A small network was shown many inputs. Here are its activations along a few directions, one row for each input.
In each table, some parts of the input vary, and every possible input appears once, in random order.
Descriptions start from the smaller parts, as in this example, which fits no table here: one of 8 places around a ring, together with either a single point or one of 9 places along a line or (one of 2 separate values, together with one of 6 places along a line).
Shared parts are said once, and a part with two or three values counts as separate values.

Other details of the inputs shift rows strongly along two fixed directions, in all tables alike. That doesn't count.

A family of inputs:
x1: [  4  -6   5  -6   1   3  12 -30  -7  -1 -15 -12 -13]
x2: [  3  -9   1 -18   3  16  15  -5   1  -7   2 -29   9]
x3: [ 28   1 -15  18  -9 -17  -7  42  13  34  30  82  18]
x4: [-28  13 -11  20   6 -27  -2   7  -1  -7  32   9 -30]
x5: [ 10 -14   5  -2  -4  -1  14 -14  -5  -5 -14 -21  -6]
x6: [  9  -2  -2   2  11   5  15  -9 -10  -7 -20 -19  -1]
x7: [ 10 -11  11  -6   2  -2   4 -11  -4  -8 -21 -20   2]
x8: [  3   1  -6   5 -14  18   4  -9   0  -4 -11 -29  16]
x9: [ 39  -9  -6 -17 -28  30   4   4   5  44 -18  63  40]
x10: [  2  -6   3 -12 -10  16   2  -4   6  -9 -12 -27  11]
x11: [ -3   1   8 -20  -7  14   3 -17   0  -4 -10 -21   7]
x12: [ -4  -5   5  -6 -19  13  -5 -11   1  -5 -19 -24  14]
x13: [-25   6   8  19   4 -32 -27  20   6 -13  16   5 -13]
x14: [  9  -2  -3  -4  15   9   8 -13 -14  -7 -19 -15  -6]
x15: [ 11 -13   7  -3   2  -2   8  -8  -3  -7 -18 -23   1]
x16: [-40  17   4  14 -10 -16 -31  12   8  -8  20   5  -2]
x17: [  8 -15   0  -5  -6  -3  18 -22  -3  -3  -9 -21 -11]
x18: [ -4   4  -8   2 -10  21   6  -9  -5  -4 -19 -23  11]
x19: [  5  -8  10  -5   0   0   9 -23  -7  -6 -18 -14  -4]
x20: [ 15  -6  -2   6   0   3  18 -16  -7  -6  -7 -23  -3]
x21: [  8  -3   4  -6  15   8   5 -15 -10  -3 -20 -16  -7]
x22: [-21   7   1  23   9 -30 -13  23   6  -9  27   0 -17]
x23: [ 12 -12   1   3  -1   1  18 -13  -4  -4 -11 -23  -6]
x24: [ -3   4   9 -18  -4  19   2 -17  -3  -2 -11 -19   4]
x25: [-28  15   8  18  12 -26 -26  13   3  -8  16  10 -17]
x26: [ 12  10 -20   1 -15   3  -7  43  16  32  33  83  20]
x27: [ 43 -17  -2 -38 -12  24  15   4   7  37   0  62  39]
x28: [ 11 -12   6   2   0  -1   4  -5  -2  -7 -24 -23   4]
x29: [ -3   6  -5  -8   1  27   2 -10  -3  -8 -17 -19   7]
x30: [ -3   6  -4 -13   0  23   9 -14  -7  -3 -10 -20   2]
x31: [ 16 -12   1  -3   6   1  12  -6  -4  -7 -12 -25  -3]
x32: [ 16  -5  -1   6   6   2  13 -10  -5  -7 -12 -25   4]
x33: [ 13 -10   0   4   3   0  10  -6  -1  -5 -19 -26   1]
x34: [ -3   1  -3 -19  12  24  11 -12  -9  -7  -5 -19   6]
x35: [ 51 -17  -1 -15 -14  15  18  -3  -1  42 -14  70  21]
x36: [  7  -7  11  -6   7  -1   3 -16  -5  -7 -23 -15   2]
x37: [-38  17   3  -1  16  -8 -18  15   3  -6  37   6 -12]
x38: [-37  16   8  -4  12 -11 -21  13   5 -10  37   7  -9]
x39: [  4  -4   5   0   7   8  11 -21 -10   0 -19 -14 -10]
x40: [-26  14  -6  23   9 -25  -6  14  -3  -9  27   9 -25]
x41: [  7 -14   4  -8  -7  -4  13 -25  -4  -4 -12 -18 -10]
x42: [-20   4   3  13   8 -32 -18  21   4 -11  28   2 -19]
x43: [ 11 -13  -4   0  -4  -1  22 -20  -2  -2  -7 -23 -11]
x44: [ 11 -12   4  -1   1  -2   6  -7  -2  -6 -21 -23   2]
x45: [-41  23  -9  21  -4  -6 -26  16   1  -6  21   6  -8]
x46: [  0   5  -6 -12  -3  20  15 -10  -5  -5  -8 -24   4]
x47: [ 10  -8  10 -10   8  -1   2 -16  -6  -9 -20 -16  -1]
x48: [-34  13  -5  21 -12 -14 -22  23  11  -6  27  -4  -4]
x49: [  6  -3  11   1   8   6  -2 -14  -6  -6 -29 -14   2]
x50: [ 49 -17 -12 -15 -12  16  25  -8   0  48  -9  69  13]
x51: [ -2   0   8 -14  -6  18  -3 -13   4 -10 -17 -19  13]
x52: [-29   8   3  12   1 -33 -13  -1   4  -7  28  12 -26]
x53: [  1 -11   5 -23   1  13  11  -7   0  -8  -1 -27  10]
x54: [ 58 -24  -3 -23 -13   8  13   9   3  36 -11  62  27]
x55: [  7  -6   9  -4   5  -1   1 -16  -4  -7 -26 -16   3]
x56: [ 52 -15 -14 -27 -12  27  25  11   7  37  11  52  41]
x57: [  7   2  -4  -3  -6  21   7  -6   4  -9  -6 -29  14]
x58: [ 15   2 -15  -4 -22  -5  -3  42  19  39  44  76  17]
x59: [  6  -2   6  -1  13   8   6 -14  -8  -2 -24 -15  -4]
x60: [-28  17  -3  26  15 -21 -21  19  -2 -10  14  10 -18]
x61: [-34  13   6   1  -8 -18 -22  17  10  -9  34   0 -11]
x62: [ 55 -13 -17  -8  -8  15  22  12   0  39 -17  63  28]
x63: [ -3   3   8 -12  -3  23  -4 -13   2  -7 -17 -18   9]
x64: [-24   6   6  16   4 -33 -25  18   6 -11  19   5 -15]
x65: [-28  17  -5  23  16 -22 -20  17  -2  -8  17  10 -20]
x66: [ 16  -4  -3   8   5   2  10  -9  -4  -6 -15 -26   4]
x67: [ -3   4   3 -10   1  26  -1 -11   1  -4 -17 -19   7]
x68: [-29  15  -4  22  11 -21 -12  10  -5  -8  25  12 -27]
x69: [-28  11   9  19   8 -30 -27  15   5 -12  14  10 -12]
x70: [-38  22   1   6   3  -8 -20  14   5  -2  32   5 -16]
x71: [ 21   1  -4   0  -2 -16 -14  33   8  36  28  92   7]
x72: [  7  -3  12  -4  10   4   2 -16  -7  -5 -24 -14  -1]
x73: [ 13 -10   2   6   3   2   8  -3  -1  -6 -22 -25   3]
x74: [ -7   4   1  -1  -7  23  -3 -14  -4   2 -22 -20   9]
x75: [  0 -10   9 -26   0  13   6 -11   0  -9  -3 -23  10]
x76: [  7  -1  -1   1  13   9   9 -13 -12  -6 -23 -15  -3]
x77: [-29  16   2  21  16 -23 -23  15   1  -4  16   9 -20]
x78: [ 50 -16 -13 -19 -25  29  16  18  15  37  -5  52  39]
x79: [-20  10  -9  24   1 -30  -4   6   4  -7  40   3 -25]
x80: [-22  15  -6  18  16 -25 -12  20  -3 -12  26   6 -22]
x81: [  8 -13   9  -5  -4  -2   9 -18  -6  -7 -16 -18  -5]
x82: [ 19  -6  -2   1   8   3  12 -10  -6  -8  -9 -26   1]
x83: [-36  11  -1  17 -14 -17 -26  21  10  -7  25  -2  -4]
x84: [-32  12   2   4  -8 -18 -17  20  10  -7  37  -3 -11]
x85: [  0  -5   7 -14 -10  16  -3  -8   5 -10 -14 -24  12]
x86: [ -1   0  -4 -18   9  20  17  -8  -6  -9  -3 -22   8]
x87: [-28  20  -6  12  -4 -14 -13  19   9  -8  43  -5  -9]
x88: [ 16   2 -21   7  -9 -14   2  23   5  41  34  95  -4]
x89: [  9  -1  -3   7   9   7  10  -6  -8  -8 -26 -19   1]
x90: [-29  16   4  24  15 -22 -24  17   2  -6  13  10 -18]
Description of these inputs: one of 9 places around a ring, together with either one of 4 places along a line or one of 6 places along a line.
Changing only the place on the ring of 9 turns x1 into x88. The same change can be made to x49. Which row results?
> x60
Changing only the place on the ring of 9 turns x74 into x48. The same change can be made to x77. Which row results?
> x33
Changing only the place on the ring of 9 turns x85 into x63. The same change can be made to x54. Which row results?
> x71
Which other rows does x35 become when the place on the ring of 9 takes its other values? List them by row number.
> x5, x19, x20, x23, x39, x40, x68, x81
Which other rows does x79 become when the place on the line of 6 takes its other values? List them by row number.
> x3, x20, x32, x66, x82

A family of inputs:
x91: [ 42 -16   7 -18  13  22  22 -31 -15   5 -41  -5   8]
x92: [ -9  13  -4  16  -8  -3 -19  21   5   4  -3  26   7]
x93: [-87  35   3  24  27 -24 -18  -9  -4 -51  45 -68 -51]
x94: [ 34  -9   8 -17  -6  31  10 -15  -2   1 -46 -16  33]
x95: [-40  10  13  17  31  -3  -2 -44 -25 -52 -38 -95 -45]
x96: [  7  -3   4  19   2 -20 -13  22   6   4   8  20   5]
x97: [  3   0 -12  15 -11 -10   6  18   8   7  31  12   1]
x98: [ 26 -16  10 -27 -22  29  12 -22   2   3 -38 -17  29]
x99: [  2  -9   3   5  -9 -29  -5   7   5   6  16  22  -6]
x100: [-14  14 -14  -2 -10  11  -7  13   7   8  30  18  10]
x101: [ 37 -22  -3 -21 -12  28  24  -7   4   4 -28 -28  25]
x102: [ 34 -22   9 -28  -3  21  25 -39 -10   7 -34  -6   3]
x103: [  4   5 -14   8   0 -13  12   7   2  10  32  19 -13]
x104: [ 38 -21  -3 -29   6  27  36 -25 -12   4 -25 -13   4]
x105: [ -7   9   5   2  16  -7 -11   7   1   6   9  34  -2]
x106: [ 37 -13 -10 -21   0  32  40 -34 -13   8 -18 -13   3]
x107: [ -1   6 -13  11 -15  -2  -1  20  15   8  30  10   6]
x108: [ 40 -15  -3  -4   4  16  26 -28 -14  11 -53  -7   2]
x109: [  4   0  -8  25   2 -25  -6  14  -3   7  -1  27  -9]
x110: [ -7   5  -5  -5 -10  -2  -7  28  12   0  23  15  12]
x111: [-15   3   8  -9   0  -8  -8  -1   5   9  17  32  -7]
x112: [  1  -1  -5  28  -4 -18 -11  21   2   8  -2  23  -2]
x113: [ 28  -8   6 -22   0  37   5 -21  -6   6 -45 -12  32]
x114: [ -8  13 -12   4 -15   4  -2  19  10   4  29  15  11]
x115: [ 20 -14   8 -33 -17  36   7 -29  -1   7 -37 -14  28]
x116: [-16  15  -2   8   3   2 -17  12  -4  13  -1  32  -4]
x117: [-14  16 -10  -5  -4  10   0  10   1  13  31  21   0]
x118: [  6  -8  -9   4   0 -23   6  20   3   3  25  16  -4]
x119: [ -1  -9   6   8 -15 -22 -10  14  10   6  16  18   1]
x120: [-18   7   9 -12  -8  -2 -17   6   4  12  16  28  -1]
x121: [-13  11  -3  11  11  -4  -9   6  -3  10  -1  37  -9]
x122: [ 28  -7  10 -25   5  36  12 -24 -12  10 -44  -9  22]
x123: [ -4  -3   6   3 -19 -13 -18  16  17   6  15  16   6]
x124: [ -2   5  -5  23  -8  -9 -18  23   9   8  -2  21   3]
x125: [-91  38   9  36  22 -24 -50   3  -5 -52  12 -65 -39]
x126: [-13   6  -7 -10  -4   5 -12  22   8   5  24  18  11]
x127: [ -34    1   11    1   27  -10   12  -33  -14  -54  -13 -112  -39]
x128: [  8   3   3  11  13 -23  -6  10   1   7   9  27  -9]
x129: [ 40 -29  -3 -16  -8  20  32  -9  -2   3 -27 -26  20]
x130: [  9  -3   1  16   7 -28  -8  15   1   3   9  24  -2]
x131: [-10   3  -5 -10   9  -2   3  13   4   6  25  26  -5]
x132: [ -52   11   15  -11   22   13    0  -30  -15  -52  -14 -110  -26]
x133: [  6   0 -15  13  -5 -17  11  11   2   7  31  16  -5]
x134: [  0  -4   5   0  -4 -25  -4   3   5   9  17  26 -14]
x135: [  3   3   3  14  -3 -12 -20  24  13   4   8  17  10]
Changing only one part turns x110 into x127. The same change can be made to x94. Which row results?
> x128
Changing only one part turns x103 into x114. The same change can be made to x134. Which row results?
> x98
What is each input in this table made of?
> one of 5 places along a line, together with one of 9 places around a ring
Which other rows does x95 become when the place on the line of 5 takes its other values? List them by row number.
> x91, x102, x104, x106
Which other rows does x124 become when the place on the ring of 9 takes its other values? List them by row number.
> x92, x95, x108, x109, x112, x116, x121, x125
Which other rows does x112 become when the place on the line of 5 takes its other values? List them by row number.
> x96, x97, x119, x129

A family of inputs:
x136: [ -10  -11    5  -23    2   20   34  -27   -6  -42  -11 -105   -2]
x137: [-29  15  -9  30  18 -28  -4   0 -17  10  19  35 -40]
x138: [  77  -32   16  -57  -18   84   35  -38   -8   27 -103  -17   68]
x139: [ -3   2 -11  11  19 -43  10  16  -6  -9  43  21 -45]
x140: [-10 -12  10  32 -11 -61 -26  19   8   0  13  16 -18]
x141: [  4 -11   9  31   0 -62 -13  19  11  -3  35   8 -17]
x142: [-28  24  -6  29  31 -26 -13  -1 -19  -1  12  42 -28]
x143: [-30  23   4  27  40 -20 -24  10 -18   8   2  41 -30]
x144: [ 83 -26 -40 -25 -30  39  43  29  12  53   7  71  56]
x145: [ 80 -40 -13 -83 -10  80  81 -57 -13  27 -48 -22  43]
x146: [-42  24   2  -1  -1  -6 -30  12   8  -7  29  26   0]
x147: [100 -35 -15   0 -15   7  44   8  12  62 -15  87  29]
x148: [ -2  -9  -7  -2  40   7  51 -52 -38 -32 -23 -82 -39]
x149: [-32  13  15 -32  14  36   4 -57 -14 -37 -37 -78  -1]
x150: [-33  26  -3  24   3   1 -47  40  11  -2  10  15  10]
x151: [ 92 -41   0 -10 -24  -8  11   8   5  52 -40  97  53]
x152: [-12  -4  23  29  12 -53 -46  28   5  -3  -4  22  -8]
x153: [-41  15  19  -3   3  -2 -45  26  10  -2  21  23   2]
x154: [  -3   -8   -9   -6   -3   19   29  -15   -7  -41  -19 -114    5]
x155: [ -2  -7 -13  31  15 -47  11  29   8  -8  36  12 -31]
x156: [-29  -2  11 -21  -5  31   9 -49 -10 -29 -34 -89 -10]
x157: [-48  30  11 -14  15   3 -39  15   7   4  23  29  -5]
x158: [ -2   1  17   0  26   2   8 -56 -28 -43 -61 -69 -29]
x159: [-18  18  13  19  27 -31 -35  16  -7  -2  -1  37 -34]
x160: [-29  24  -7  26 -14 -13 -36  36  11 -10  17  11  16]
x161: [ -1   0   3   8  37  10  39 -62 -34 -25 -29 -80 -37]
x162: [-17   9   0  22   5 -38 -15   6  -5   1  16  31 -44]
x163: [ 68 -33  -2 -72 -25  84  57 -67 -12  36 -76 -12  44]
x164: [-17   9  11  39  22 -34 -34  28   7  -1  -8  29 -20]
x165: [ 73 -21 -15 -43 -29  42  35   2  12  64  12  83  46]
x166: [-15  17 -11  25 -15 -16 -15  36  17  -1  46  -4   5]
x167: [-29   7 -13 -11   1 -12   3  22   9  -5  63   9 -14]
x168: [-25  -1  22 -21   3  30  -3 -46 -11 -44 -40 -84   7]
x169: [-44  23  12  -4   8   0 -42  22   9   1  19  25  -2]
x170: [ 76 -29  -8 -42 -34  39  32   6  14  60  14  81  51]
x171: [  3 -20  -2  21   4 -65  -1  29   8  -9  40   6 -19]
x172: [ 71 -13 -10 -18 -31  45  -2  35  11  61 -40  82  72]
x173: [-22   5  20 -13   0  27   1 -38  -8 -44 -46 -88  12]
x174: [-17  19 -17  26  -7  -8 -14  30  16  -2  49   0   1]
x175: [ 69 -14 -16 -53 -22  45  38  -5  11  66  16  87  43]
x176: [-15   9   2  41  13 -40 -22  18   6  -9   2  30 -18]
x177: [-22  15   2   7 -11 -15  -9  24  17  -2  54   4  -2]
x178: [ -17    1   -3    6  -10   32    5  -32   -8  -33  -44 -100    2]
x179: [ -2 -16  12  21   9  -3  18 -44 -12 -32 -62 -86 -28]
x180: [-26  -1  -6 -10  -4 -14  -1  26  11  -9  65   6  -9]
x181: [-40   7   5   1 -19 -10 -26  17  12   0  38  16  -8]
x182: [ -2  11  -1  21  16 -39  -3   6  -2  -2  38  23 -43]
x183: [-37  13   3   9 -22 -14 -22  24  15   0  31  12  -3]
x184: [-16  10   1   5   3  34  -4 -33 -11 -43 -51 -92  15]
x185: [-30  16 -10  27 -27 -15 -27  36  14   1  24   4   3]
What is each input in this table made of?
> one of 5 places along a line, together with either one of 4 places along a line or one of 6 places along a line
Changing only the place on the line of 5 turns x144 into x174. The same change can be made to x155. Which row results?
> x147
Changing only the place on the line of 5 turns x170 into x168. The same change can be made to x165. Which row results?
> x146
Which other rows does x145 become when the place on the line of 6 takes its other values? List them by row number.
> x136, x144, x154, x167, x180
Which other rows agree with x172 in the place on the line of 5? List them by row number.
> x138, x143, x150, x152, x153, x157, x159, x164, x169
Start at x152 and move only the place on the line of 5, one step at a time. The first step leads to x151. Which rows follow, in order?
> x140, x141, x171
Which other rows does x176 become when the place on the line of 4 takes its other values? List them by row number.
> x142, x151, x158
